Each row below is a small network's average activation on inputs in which a field has the value named, seen along a few directions.
Values that are neighbours, or in one group, have similar rows; names and order tell nothing.
(in the rows, 500 means zero)
Strong random noise was added to every row along 4 fixed directions; ignore it. To show where, here is one row again and again, with new noise each time:
[383 368 653 478 435 467 386 457 482 638 646 339 565 428 489]
[476 431 651 585 507 378 423 533 363 463 666 489 524 547 367]
[598 481 192 330 531 524 560 465 430 424 443 241 532 459 564]
[536 533 656 601 534 409 518 480 481 653 505 576 428 599 590]
[448 449 689 591 487 428 449 484 463 633 600 526 496 540 506]
[574 519 817 512 542 262 412 502 422 565 588 359 421 564 490]


G, 12 values:
g1: [524 462 401 593 542 455 535 562 317 358 577 591 539 560 331]
g9: [385 424 568 440 508 487 440 556 578 483 522 389 526 435 463]
g5: [693 711 430 533 605 474 590 484 380 469 371 614 400 616 532]
g12: [362 505 519 503 396 603 431 540 489 407 571 510 570 433 461]
g2: [503 516 814 425 545 264 360 544 523 573 489 302 422 481 470]
g7: [660 653 439 450 498 494 607 471 599 402 327 541 421 544 593]
g11: [423 523 634 745 502 501 514 497 638 558 466 961 453 661 501]
g10: [387 463 757 356 372 546 411 408 752 709 558 319 511 305 601]
g4: [641 629 363 413 483 546 517 516 439 370 435 445 494 484 469]
g8: [461 475 626 522 513 550 528 529 665 511 475 653 433 559 534]
g6: [346 358 508 564 426 603 417 500 422 527 597 610 608 384 334]
g3: [411 423 249 509 486 697 575 472 618 574 458 501 594 393 603]
The values of G form 5 separate groups.
List the group mates of g7, in the order listed.
Answer: g10
List the group mates of g11, in the order listed.
Answer: g8
List the group mates of g3, in the order listed.
Answer: g9, g2
List the group mates of g6, in the order listed.
Answer: g1, g5
